These are the activations of a small neural network, seen along a few directions. Each row is one input.
In each table, some parts of the input vary, and every possible input appears once, in random order.
A made-up example of a description, with smaller parts first: ring(5) and (point or line(9) or (values(3) and line(4))).
Shared parts are said once, and a part with two or three values counts as separate values.

Other details of the inputs vary at random and push rows far along two fixed directions, the same in every table; ignore that.

A family of inputs:
row 1: [-46   4   6  12 -14 -24 -14  14 -16   2  16  -7   7 -17]
row 2: [ 30 -21   8 -10  15  -1  14   5  -3  -5 -13  20  -7  24]
row 3: [ 34  -7 -15   7  10 -10  12   3   7  29   2 -14  18 -50]
row 4: [-23  -3   1  -8  -3  25  -8 -12  27 -32 -36   6 -15  26]
row 5: [ 39   7 -12   3  11  -2  -8  12  -4  36  12  -3  15 -37]
row 6: [-32  17  -3  10 -18   9 -12   0  -2  10  25 -19   9 -20]
row 7: [-45 -11  13   1 -11 -14  14   5  -6   7  32 -17  14   4]
row 8: [ 32   4  -7  -9   7   0   4 -25   4 -22 -24   8 -10   8]
row 9: [-32  15  -7   9 -16  -7  -5 -15 -12   3  29 -23  12  -9]
row 10: [-55  -1  10   9 -11  16   5   4  19 -30 -18  -4 -14  44]
row 11: [ 26 -15 -18   2  23  -3   8  -4  13 -14 -23   3  -9  18]
row 12: [-48   2  23 -13 -16  14  -1  -8  -1 -36   0   9 -17  49]
row 13: [-18   4  -4 -16   2  15 -18  -8  14 -36 -20   7 -16  43]
row 14: [ -9   4  -5 -18  -5   4 -15 -10   7 -11   4  -5  12  -3]
row 15: [ 43   0 -11   4   6 -13   5   9 -20  29  29   1  13 -27]
row 16: [ 31   3  -4  -8   9  17  -2 -10  13 -13 -29  13 -16  -3]
row 17: [-23  -7  20   1  -3 -22  -4  13 -15  -6  -2   8  -5  -4]
row 18: [ 18 -15  12   2  17   3  24  11   6  -2 -24  13 -13  18]
row 19: [-40   3  -6  16 -13  -1  -1   4  10  11  18 -30  14 -16]
row 20: [ 30 -13 -12  11  11 -23  16  13  -7  27  20  -6  15 -17]
row 21: [ 31   7  -3  -1   8  13   5 -19   8 -13 -33   9 -15  -1]
row 22: [-32   6   3 -10 -11   4 -12   3   2 -11  13   1   0  25]
row 23: [ 33  14 -12  16   3  -7   4  -2 -10  30  10  -9   5 -36]
row 24: [ 38   5  10   9   5  -9  20   5 -25  37  15   2   9 -32]
row 25: [-24  -4   8   0  -3  21  -1   6  15 -24 -27  10 -21  43]
row 26: [-39   8  21  -5 -18   5  -6  11  -5  18  27  -6  11  -6]
row 27: [ 27  -8 -11   4  16  13  -1   4  14  -3 -29  10 -13  10]
row 28: [-43   4   3   2 -17 -22 -21  -4  -3  -5   8 -13  11 -35]
row 29: [-29  12  -8   3 -17  -2 -13  -6  -8   2  34 -21  13 -12]
row 30: [ 30  -3  16  -4  10  13  10   4  -3  -3 -18  25 -20  16]
row 31: [ 27 -14  12  -3  13   8  13  12   4   2 -22  20 -14  16]
row 32: [ 32   1  -2   1   9  -4  11  -7  -8 -11 -14  13 -16  24]
row 33: [-36  17   9  16 -23   2   2   1 -11  12  22 -16   6  -7]
row 34: [ 30   1   1  -5  14  14  -2  13   4  -1 -23  20 -12  16]
row 35: [ 35  -1  -9 -12  11   7  -3 -17   6 -22 -19  12  -5   6]
row 36: [ 40   6  -5  10   3  -3   4  14 -15  36  19   0   6 -33]
row 37: [-38  -4  -8  -1  -8   4 -11  -7  11 -15   5  -9   1  20]
row 38: [ 24  -6  -7   5  19 -16 -12   5  -3 -17 -37  15 -17  -2]
row 39: [-33   6  17   2 -20 -10   9  -8 -20   9  36 -12  12  -2]
row 40: [ 32   5  -9  -6   5   2  -9   2   4  28   6  -1  16 -43]
row 41: [ 29  -9  11 -19  12   0   3   5  -3  -4  -9  22  -8  23]
row 42: [ 30  -9 -14   4   8 -17   6  12 -11  32  22   0  15 -19]
row 43: [-40  -5  -5  -5  -7   0   1 -17  18 -23  -3 -15   8   9]
row 44: [-39  -1  -9  -7 -15  -3 -10 -12   6   2  22 -17  21 -15]
Each input here is: line(4) and (point or (values(2) and line(5))).
Q: The inputs of row 36 and row 30 match in every part but the line(4) part. If row 33 is changed in the same way as row 36 into row 30, which row does it become?
A: row 24
Q: The inputs of row 16 and row 6 match in every part but the line(4) part. If row 35 is changed in the same way as row 16 into row 6, which row does it become?
A: row 29
Q: Which other rows does row 40 become when the values(2) part takes its other values? List them by row number.
A: row 14
Q: Which other rows does row 19 become when the line(5) part takes its other values? List them by row number.
A: row 5, row 6, row 23, row 27
